These are the activations of a small neural network, seen along a few directions. Each row is one input.
In each table, some parts of the input vary, and every possible input appears once, in random order.
A made-up example of a description, with smaller parts first: line(4) and (point or line(9) or (values(3) and ring(8))).
Shared parts are said once, and a part with two or three values counts as separate values.

Other details of the inputs vary at random and push rows far along two fixed directions, the same in every table; ignore that.

Rows:
x1: -4 30 -23 36 2 10 -15 50 -3 -55 -5 -24
x2: 14 44 -49 36 2 8 -17 34 -13 -30 1 -34
x3: 5 13 -23 6 4 8 -12 3 -6 4 1 -25
x4: 24 5 -23 -34 0 11 -4 41 0 42 -17 -58
x5: -27 -21 22 6 0 -18 13 -54 -4 -2 12 51
x6: -19 -32 24 -31 -2 -10 13 -11 6 23 -8 12
x7: 29 48 -34 35 4 13 -15 45 -5 -34 2 -30
x8: 1 -17 37 -15 3 -2 12 -20 13 13 5 23
x9: -20 -29 -8 -43 0 8 -6 4 0 42 -17 -46
x10: 5 3 46 35 8 -9 12 -71 8 -24 34 84
x11: 7 -20 13 -46 2 13 1 24 13 41 -16 -41
x12: -7 18 -11 26 -1 -2 -3 32 -5 -39 -4 0
x13: -7 33 -42 36 0 6 -18 37 -12 -45 -3 -31
x14: -4 45 -20 66 1 1 -11 36 -8 -84 7 11
x15: -19 -40 22 -46 0 -4 10 -6 9 36 -14 -7
x16: 18 40 -17 34 3 14 -13 53 1 -46 -1 -26
x17: 8 -10 14 -26 1 4 5 17 9 22 -9 -16
x18: -10 -15 22 0 7 -3 3 -61 3 13 18 33
x19: 1 -8 -13 -23 1 -1 1 -8 -4 37 -5 -21
x20: -16 -28 9 -37 0 7 0 16 7 26 -17 -30
x21: -20 -20 -6 -23 -1 0 -2 -5 -3 22 -9 -20
x22: -10 -14 24 5 7 -5 4 -65 3 9 19 41
x23: -1 -2 -5 -3 4 2 -3 -23 -2 14 6 -3
x24: -16 11 -15 24 0 -1 -7 -1 -8 -27 3 1
x25: -18 38 -9 81 3 -6 -10 -20 -11 -87 26 49
x26: -24 -26 40 -1 2 -10 13 -39 8 -7 9 50
x27: -7 -14 16 21 -19 -23 11 -22 -5 -31 6 71
x28: -10 -22 -3 3 -20 -22 7 -28 -11 -2 0 44
x29: -16 -38 4 -64 0 13 -3 29 10 52 -27 -59
x30: 14 41 -50 28 2 11 -19 38 -12 -23 -3 -44
x31: 7 -8 35 3 6 -8 14 -50 7 9 19 52
x32: 13 9 22 20 6 -6 8 -36 4 -12 20 45
x33: -17 -11 22 8 0 -13 12 -16 2 -19 5 39
x34: 0 -27 36 -33 5 6 7 -13 17 29 -1 0
x35: 31 38 -31 40 -19 -3 -7 57 -10 -49 -5 3
x36: -1 -15 47 1 2 -10 18 -38 11 0 14 56
x37: -3 9 7 31 3 -16 9 -51 -6 -19 22 55
x38: 29 37 -37 8 4 20 -18 56 -2 -7 -9 -60
x39: 20 11 -10 -8 5 18 -11 21 4 14 -3 -37
x40: 4 -30 28 -47 0 -1 14 -3 13 45 -9 -6
x41: 14 -3 -6 -35 -1 13 -4 50 7 29 -20 -55
x42: -4 -28 3 -42 2 -3 7 -29 2 57 -4 -13
x43: 9 -20 25 -31 7 7 4 -27 12 39 4 -1
x44: -15 11 -16 24 -1 -3 -6 1 -10 -26 2 3
x45: 16 29 -6 26 -1 0 0 35 -1 -31 1 1
x46: -18 -27 -13 -44 -3 0 0 8 -3 44 -19 -41
x47: 19 -18 -7 -62 0 11 1 24 6 72 -20 -59
x48: 13 56 -41 65 3 1 -14 17 -16 -60 14 2
x49: 9 -11 -6 6 -17 -17 7 -36 -10 8 6 44
x50: 18 -19 21 -7 -16 -15 14 -40 0 19 9 59
x51: -10 3 -5 4 -1 1 -3 28 -1 -17 -9 -12
x52: -13 -11 -29 -32 -3 6 -8 31 -6 31 -22 -58
x53: 12 12 3 3 2 9 -3 30 6 -9 -4 -17
x54: 16 5 7 -4 4 5 2 -7 4 12 5 1
x55: -22 -6 7 18 -1 -18 9 -38 -7 -18 11 44
Each input here is: ring(5) and (point or line(10)).
The inputs of x37 and x6 match in every part but the ring(5) part. If x49 is changed in the same way as x37 into x6, which row does it become?
> x27
The inputs of x42 and x36 match in every part but the ring(5) part. If x48 is changed in the same way as x42 into x36, which row does it become?
> x17
Change only the ring(5) part in x2. List by row number the other rows that result.
> x41, x44, x51, x54
Change only the line(10) part in x54. List by row number the other rows that result.
> x4, x7, x10, x31, x32, x38, x39, x43, x47
Which other rows agree with x24 in the ring(5) part? List them by row number.
> x5, x9, x13, x21, x25, x28, x44, x46, x52, x55

Rows:
x56: -52 -33 -7 -8 -4 -30 7 -78 -17 23 13 14
x57: -39 -62 -34 -56 -29 3 -14 -46 -18 65 -16 -44
x58: 2 37 6 52 25 4 -6 -28 -2 -49 27 49
x59: -28 11 -74 51 -20 5 -39 27 -23 -66 -14 -21
x60: -30 -13 -3 -9 -3 -39 34 -61 -16 34 11 38
x61: 1 -20 39 -8 9 -3 10 -46 11 15 10 48
x62: -20 -31 62 -16 11 0 15 -27 17 -4 8 37
x63: -19 -40 40 -56 9 13 9 11 18 36 -12 -29
x64: 5 0 -11 -42 0 19 -7 60 11 36 -28 -88
x65: 7 -51 35 -78 -15 5 10 24 13 62 -24 -20
x66: 0 -15 11 -45 10 12 3 -31 6 65 5 -43
x67: 17 27 -11 21 -6 10 -8 70 2 -47 -9 -22
x68: -1 -30 18 -49 12 12 3 -6 14 56 -12 -24
x69: 22 -20 24 -12 2 -9 8 -48 5 26 13 57
x70: -50 -37 -33 -44 -6 -7 -12 66 -11 19 -46 -87
x71: -20 -3 -52 -44 3 -19 9 62 -15 45 -43 -61
x72: -10 -10 40 7 20 -1 8 -50 13 -3 15 46
x73: -9 -5 32 -5 16 0 10 -74 9 23 29 16
x74: -10 -15 33 -12 28 4 4 -56 11 20 17 32
x75: 30 36 -21 33 -17 7 -7 58 -2 -36 -6 -20
x76: -1 -12 37 7 13 -4 9 -47 11 -1 13 52
x77: 2 -18 29 -13 18 0 6 -53 9 24 14 41
x78: 0 31 30 61 1 -9 4 2 4 -87 22 68
x79: 27 47 -34 47 2 12 -16 50 -6 -46 1 -11
x80: 43 35 -35 31 -12 6 -14 55 -9 -26 -7 -10
x81: 15 -10 24 -6 -3 -7 13 -67 3 30 24 33
x82: -10 -37 24 -66 17 16 1 -7 16 71 -15 -40
x83: 21 -2 -16 -43 -14 12 -6 65 9 39 -31 -76
x84: -41 -44 9 -59 -6 -24 35 25 -8 44 -29 -7
x85: -24 -20 56 -9 14 1 15 -45 19 6 12 22
x86: -27 -21 61 2 18 -1 15 -32 17 -24 15 42
x87: -36 -19 -63 -38 8 -6 -23 34 -20 35 -35 -84
x88: 6 -19 28 -13 14 -2 6 -52 8 25 13 43
x89: 26 28 8 52 -5 -10 -1 -11 -3 -47 17 68
x90: 34 34 -23 28 -20 6 -7 60 -3 -32 -8 -22
x91: -15 -22 58 1 8 -5 15 -28 15 -21 12 52
x92: 31 50 -44 44 8 14 -17 42 -10 -41 7 -12
x93: 40 38 -44 26 1 13 -16 45 -11 -21 -2 -20
x94: 24 27 19 51 -21 -14 7 -5 0 -52 17 64
x95: -2 -17 30 -12 21 1 5 -54 10 23 15 38
x96: 22 15 -36 -35 1 19 -11 31 -2 52 -10 -87
x97: -24 6 -82 33 -15 8 -39 19 -25 -48 -13 -31
x98: 35 46 -36 46 -5 8 -15 52 -8 -44 0 -6
x99: 14 38 -17 30 -3 14 -8 54 2 -37 -4 -35
x100: 33 48 -44 28 -3 14 -11 25 -11 -15 9 -42
x101: -54 -18 -10 47 -27 -11 -16 -16 -10 -83 0 50
x102: 47 36 -46 25 -5 9 -15 48 -12 -18 -3 -15
x103: 41 48 -45 32 -10 10 -10 27 -14 -17 9 -33
x104: -20 45 -46 42 -7 -27 13 56 -20 -51 -16 -8
x105: 32 35 -16 37 -20 1 -8 72 -4 -60 -6 1
x106: -4 -21 51 -7 -3 -6 18 -41 14 8 10 41
x107: 3 -49 38 -73 -11 6 10 21 13 56 -21 -19
x108: 8 40 2 50 11 1 0 -41 -5 -34 35 28
x109: 2 43 -24 33 23 22 -18 43 1 -37 1 -35
x110: -7 39 9 52 32 7 -8 -30 0 -51 29 43
x111: -15 2 -62 -46 9 -17 6 52 -19 48 -38 -61
x112: -67 -46 19 1 -8 -27 14 -50 -5 -1 0 28
x113: -54 -77 -11 -65 -34 4 -9 -15 -4 53 -33 -40
x114: 6 -31 55 -18 -14 -12 16 -20 12 1 3 61
x115: 27 -13 21 -7 -12 -12 15 -63 0 34 22 41
x116: 18 15 -34 -35 4 21 -12 30 -2 51 -9 -89
x117: -14 -30 32 -49 6 11 10 -4 19 46 -9 -36
x118: -51 15 -21 72 7 -30 -10 -27 -18 -74 15 52
x119: 1 0 -10 -42 3 20 -7 59 12 35 -27 -90
x120: -7 -41 37 -57 -1 9 10 16 15 39 -15 -20
x121: 23 41 -3 65 9 -7 -5 -22 -6 -59 28 70
x122: 22 38 -19 33 -10 10 -7 55 0 -39 -4 -25
x123: 18 28 9 50 2 -6 -2 -12 -1 -45 18 59
x124: 24 -15 21 -9 -10 -11 13 -62 1 38 20 34
x125: 31 -14 20 -7 -16 -14 15 -62 -1 35 21 43
What is each input in this table made of?
> line(5) and (values(3) or line(11))
The inputs of x121 and x103 match in every part but the line(5) part. If x102 is changed in the same way as x121 into x103, which row does it become?
> x125
Change only the values(3) part in x118. List by row number the other rows that result.
> x59, x71
A walk changes only the line(11) part. It starts at x85 and steps to x117. List the rest of the walk in order.
> x119, x64, x99, x106, x122, x83, x75, x90, x94
A walk changes only the line(5) part. It starts at x81 and steps to x92. List the rest of the walk in order.
> x79, x122, x67

Rows:
x126: 9 24 -35 10 -14 -21 12 47 -18 -10 -14 -10
x127: 52 36 -9 -3 32 6 4 9 3 26 10 9
x128: 17 23 -53 16 -11 -1 -16 15 -18 -2 -3 -21
x129: 5 -15 -16 -26 -20 -15 9 22 -9 25 -17 -6
x130: 35 29 20 -3 22 21 1 -6 14 23 19 -36
x131: -12 34 -36 20 15 1 -6 10 -11 -9 3 -43
x132: 5 -6 -18 -8 -8 -11 2 -31 -12 27 4 10
x133: -17 19 -4 40 13 -2 -6 -47 -6 -32 24 24
x134: 26 51 21 33 24 25 0 40 17 -40 13 -30
x135: -26 47 -18 58 18 0 -4 33 -7 -73 7 -13
x136: -34 -22 39 -16 1 -26 34 -9 5 4 -5 34
x137: 0 32 -59 10 8 21 -29 44 -13 -7 -12 -80
x138: -33 7 14 36 13 0 -3 -17 2 -49 14 21
x139: 8 -51 -2 -40 -31 -1 -9 -6 -2 35 -17 12
x140: 47 -14 44 -42 -11 -2 23 6 16 52 -1 8
x141: -34 -47 27 -29 4 15 -11 -31 12 14 -4 -1
x142: 26 30 -61 44 -18 9 -34 14 -20 -36 3 -3
x143: -30 8 -6 8 14 8 -6 21 -1 -22 -5 -31
x144: -17 34 -28 49 8 17 -26 41 -5 -70 0 -28
x145: 32 45 -86 40 -18 16 -39 58 -24 -33 -11 -50
x146: 17 26 -44 35 -11 -3 -16 -5 -19 -22 9 10
x147: 22 71 -75 66 -5 -6 -13 42 -30 -51 3 -19
x148: 38 58 -28 13 50 29 -14 47 7 1 3 -49
x149: -22 5 -2 -2 18 -9 11 -36 -5 20 9 -12
x150: -19 -27 5 -31 -10 -2 4 34 4 10 -23 -19
x151: -20 -14 24 37 6 2 -14 -93 1 -29 32 70
x152: 2 -42 7 -33 -24 -14 8 -17 -3 34 -12 28
x153: -16 -32 25 14 -18 0 -9 -14 5 -39 2 52
x154: -13 -17 -6 -3 4 13 -21 -41 -1 11 8 -7
x155: 0 -4 -24 -41 2 -16 17 -4 -13 64 -11 -37
x156: 11 13 80 65 7 18 -1 -68 28 -73 51 84
x157: -23 -40 33 -14 -13 -7 7 -13 9 -5 -7 36
x158: -11 -6 -14 -7 -12 4 -7 57 0 -17 -24 -30
x159: -31 15 9 47 11 4 -9 -12 -1 -65 15 25
x160: 58 3 19 -7 -17 20 -7 -30 14 30 17 3
x161: 28 27 57 69 6 16 -7 -90 19 -51 57 78
x162: 10 7 -47 -32 -4 -6 2 23 -15 53 -16 -59
x163: 4 -12 -15 -26 -18 -18 13 23 -10 27 -17 -7
x164: -30 -25 46 11 -5 -22 22 -33 5 -26 8 71
x165: -30 -25 23 16 3 13 -18 -35 9 -31 9 26
x166: 48 35 3 31 -21 34 -21 81 16 -52 -8 -36
x167: -20 1 -4 -4 16 -3 2 -33 -3 16 6 -13
x168: 40 -11 34 -40 19 -7 24 3 15 49 -5 41
x169: -23 18 -6 50 6 12 -23 6 0 -71 11 6
x170: 52 22 28 0 4 -1 15 -34 9 28 25 23
x171: -20 2 3 0 -4 -12 13 39 -2 -20 -13 -5
x172: -5 38 -53 19 12 12 -19 33 -13 -14 -5 -65
x173: 21 -13 76 -19 2 1 26 -3 27 10 9 33
x174: -2 -14 74 -16 54 5 21 -44 31 17 20 57
x175: -18 24 -2 34 -1 -17 15 38 -6 -54 -3 15
x176: -28 22 15 38 22 -20 19 -64 -7 -21 30 43
x177: 2 -2 -11 2 -4 -17 9 -42 -12 21 8 27
x178: -8 31 -22 53 8 7 -21 -23 -9 -50 21 9
x179: 3 -15 -23 -52 -14 -20 22 44 -10 58 -31 -43
x180: 11 -28 -33 -60 -23 -3 0 52 -8 60 -37 -57
x181: -14 -22 -10 -23 5 14 -18 -29 1 31 -3 -29
x182: 3 -10 -14 -26 -16 -21 17 23 -10 28 -17 -7
x183: 2 -58 15 -42 -28 -9 2 -27 1 41 -12 34
x184: -3 -72 22 -79 -23 -16 18 -26 5 84 -22 12
x185: 3 -9 -28 -46 -2 -13 13 -2 -12 71 -14 -43
x186: 27 37 22 23 31 6 8 52 16 -41 1 32
x187: 73 43 -20 33 -33 25 -20 68 5 -36 -5 -25
x188: -50 -3 60 42 22 -24 29 -77 5 -47 34 89
x189: -44 -22 35 -7 17 -6 14 -37 7 -1 8 18
x190: -24 -65 37 -55 -15 -1 5 -11 13 36 -19 11
x191: 19 -9 -52 -33 -16 10 -22 21 -12 47 -18 -58
x192: -18 -60 20 -54 -18 7 -6 10 10 31 -24 -11
x193: -21 -24 6 -40 -6 -7 12 40 3 20 -24 -29
x194: -42 -3 20 -7 21 -9 19 -10 3 0 2 -8
x195: 2 -75 1 -95 -27 -1 2 6 4 95 -36 -31
The inputs of x169 and x181 match in every part but one. If x174 is changed in the same way as x169 into x181, which row does it become?
> x148
The inputs of x161 and x156 match in every part but one. If x154 is changed in the same way as x161 into x156, which row does it become?
> x141
What is each input in this table made of?
> ring(5) and (values(3) or line(11))
Change only the line(11) part in x153. List by row number the other rows that result.
> x136, x150, x157, x158, x164, x171, x175, x190, x192, x193
A walk changes only the ring(5) part. It starts at x170 and steps to x130. List the rest of the walk in order.
> x134, x173, x140
Change only the values(3) part in x140. List by row number the other rows that result.
> x168, x187
Change only the values(3) part in x186. List by row number the other rows that result.
> x166, x173
A walk changes only the ring(5) part. It starts at x129 and steps to x164. List the rest of the walk in order.
> x143, x172, x177
